A small network was shown many inputs. Here are its activations along a few directions, one row for each input.
In each table, some parts of the input vary, and every possible input appears once, in random order.
Descriptions start from the smaller parts, as in this example, which fits no table here: one of 2 separate values, together with either a single point or one of 11 places along a line or (one of 6 places along a line, together with one of 8 places around a ring).
Shared parts are said once, and a part with two or three values counts as separate values.

Other details of the inputs shift rows strongly along two fixed directions, in all tables alike. That doesn't count.

A family of inputs:
R1: [ 16 -34 -18 -47 -26   2 -28 -42 -61 -14  50]
R2: [  8  -7  -8  -1 -17  -6  46  32  26  52  24]
R3: [-39  -3 -40 -71  28  14 -29 -42 -23  -7  -2]
R4: [  9  21 -29 -74  28   1 -46 -47 -51  -7   2]
R5: [-32  27 -26  10  24  34 -10  -7 -28 -54 -59]
R6: [ 54  26  -8  18   7 -23   7  -8  27  26  25]
R7: [ -9 -27  76  82 -29   1  16  52   2 -48 -59]
R8: [-31  34 -19  18  29  32 -24 -16 -22 -49 -48]
R9: [ 13 -59  17  13 -37 -16  19  12  16  36  46]
R10: [  9  -1  18 -15   9  -8  17   9  39  43 -12]
R11: [-28   0 -58 -50   4  25  -5 -12 -42  10  25]
R12: [ 31  58  60  88  11 -20   1  20  39 -56 -54]
R13: [ 16 -15   1 -35  -2  -8  37  14  40  59  -7]
R14: [ 11 -14   1 -27   2 -18  17   0  49  57  16]
R15: [-17  57  20  34  20   5 -46   3 -52 -81 -42]
R16: [ 33 -10  80  70 -26 -23  -8  29   0 -37 -16]
R17: [ 18   3 -17  16   3   2  30  11  43  30   0]
R18: [ 13 -53  26  22 -35  -4  23  27   6  16  15]
R19: [ -2 -28  73  72 -26  -4  10  40  10 -23 -29]
R20: [-25   0 -79 -46  21  21 -18 -50 -17   5  33]
R21: [ -4  39  23 -21  25   0 -43 -24 -29 -59 -49]
R22: [-39   9 -49 -32   8  18 -21 -18 -40  -8  22]
R23: [ 10 -61  18  14 -34 -19  22  10  21  33  51]
R24: [  8   0  -3   5 -11  -9  32  24  29  54  34]
R25: [-45  24  20  -9  32  26 -31   2 -26 -66 -89]
R26: [ 18  -2 -28  12   1  -8  24  -2  52  46  29]
R27: [  3  23 -47 -53   0   2 -21 -35 -47   0  47]
R28: [ -1  -5  -5   7 -10 -18  29  18  38  45  48]
Description of these inputs: one of 4 places along a line, together with either one of 2 separate values or one of 5 places along a line.
Changing only the place on the line of 4 turns R19 into R10. The same change can be made to R1. Which row results? -> R21
Which other rows does R7 become when the place on the line of 4 takes its other values? List them by row number. -> R2, R5, R13
Which other rows does R21 become when the choice among 2 separate values takes its other values? List them by row number. -> R4

A family of inputs:
R29: [ 25 -13  40  44 -18 -23  30  33  45  36  16]
R30: [  2 -23 -22 -34 -10  -1   3  -9 -18  23  27]
R31: [-18 -17 -43 -49  -8  17  -9 -23 -40   6  35]
R32: [-18  -1   5  12  -2   3 -10   7 -21 -27 -13]
R33: [ 26   5  12  11  -1 -13  17  12  26  18   3]
R34: [ 19  11  11  15   0 -15  14  12  31  19   9]
R35: [  1 -22 -16 -32 -16   3   9  -5 -12  24  30]
R36: [-21  37  22  39  21  12 -24   7 -20 -71 -56]
R37: [ 20  15  32  36  -5 -10  12  19  25  -2 -21]
R38: [ 19 -10  50  49 -11 -18  21  24  41  -1 -17]
R39: [-10  -2   6  16   0   6 -16   0 -11 -27 -13]
R40: [  2 -21 -22 -35  -4   6  -6 -17 -24  24  30]
R41: [ 12   1 -27 -38   5  -1  -2 -18  -4  24  25]
R42: [-31  32   3  -8  24  13 -39 -16 -36 -58 -43]
R43: [ 22   9   7  21  -7 -10  17   9  25  19   7]
R44: [-16  -7 -45 -35  10  14   9 -12   5  32  15]
R45: [ 13  13  15  11   1 -19  12   9  35  21   9]
R46: [-35  14  20  22  14  23 -46  -5 -47 -85 -62]
R47: [-13 -20 -52 -50   2  16 -19 -44 -39  -2  32]
R48: [  0  -3   5   6   4  -2  26  18  39  29 -13]
Changing only one part turns R47 into R38. The same change can be made to R34. Which row results? -> R41
Describe the family of inputs behind these rows. -> one of 2 separate values, together with either a single point or one of 4 places along a line or one of 5 places along a line
Start at R35 and move only the place on the line of 5, one step at a time. The first step leads to R30. Which rows follow, in order? -> R40, R46, R38

A family of inputs:
R49: [ 20  -5  52  74 -24 -26  29  44  49  14   8]
R50: [ 39  38  48  52   1 -36  24  35  64  15  -5]
R51: [ 31 -23  42  17 -17 -24  19   9  32  18   7]
R52: [ 12 -17  72  50 -18 -24  28  46  58  20 -19]
R53: [-41 -14   3  -1   8  30 -31 -10 -41 -62 -51]
R54: [-13  47  31  33  40  11 -34  -9  -2 -75 -89]
R55: [-48  21  -9  -2  12  30 -22   3 -52 -54 -44]
R56: [ 23   6  48  67 -18 -23  33  48  44  17   5]
R57: [ 15 -20  67  52 -19 -19  34  41  59  14 -19]
R58: [-56 -21 -79 -71  11  46 -37 -52 -86 -30  17]
R59: [ 21  -6  49  79 -24 -19  34  40  50   6   5]
R60: [-15  50 -13  14  37  20 -41 -28 -24 -65 -49]
R61: [-37 -16 -68 -36   4  37 -40 -45 -79 -44  15]
R62: [ 32 -29 -27 -28 -22 -10   9 -23  -1  42  70]
R63: [-27  -2 -48 -49   6  23 -56 -51 -85 -42  21]
R64: [ 16  -7  36   9 -15 -16  32  35  38  37  -5]
R65: [ 31  -3 -48 -86   8 -16   6 -34   9  68  56]
R66: [-22 -10  10   0   8  17 -39 -22 -47 -68 -45]
R67: [ 24 -41 -28 -66 -15 -14   0 -32  -9  58  62]
R68: [ 18 -14 -67 -75  13   5  16 -36  28  79  41]
R69: [ 31 -26 -13 -53 -10 -15   8 -14  -2  54  47]
R70: [-52  10  26  38   9  20 -26  15 -33 -70 -56]
R71: [-19  32   3   3   9  16 -40 -10 -62 -68 -31]
R72: [ 13  -6 -61 -38  10   1  31 -17  40  74  38]
R73: [-37  63  13  41  29  13 -27   9 -18 -77 -58]
R74: [-45  -3  18  47   7  26 -18  14 -27 -76 -63]
R75: [ 18  21  56  38   3 -28  36  48  80  29 -30]
R76: [ 23 -15 -59 -51 -21  -3  24 -14  -8  70  81]
R77: [  8 -35 -37 -71  -9   0  13 -13  -6  68  53]
R78: [ 37   8  60  60 -16 -30  20  41  38   8   1]
R79: [-48  20  22  32  15  23 -21  21 -37 -68 -60]
R80: [ 39 -15  55  74 -25 -27  24  35  49   1  -2]
R81: [-22   6 -40 -77  13  22 -45 -45 -83 -32  -6]
R82: [ 26   5 -64 -28   7  -3  25 -25  35  68  55]
R83: [  6   0 -50 -49   4  -8  30  -4  30  72  47]
Changing only one part turns R58 into R62. The same change can be made to R70. Which row results? -> R63
Describe the family of inputs behind these rows. -> one of 5 places around a ring, together with either one of 2 separate values or one of 5 places along a line
Which other rows agree with R76 in the place on the ring of 5? List them by row number. -> R49, R56, R59, R61, R73, R82
Which other rows does R83 become when the place on the ring of 5 takes its other values? List them by row number. -> R50, R65, R73, R75
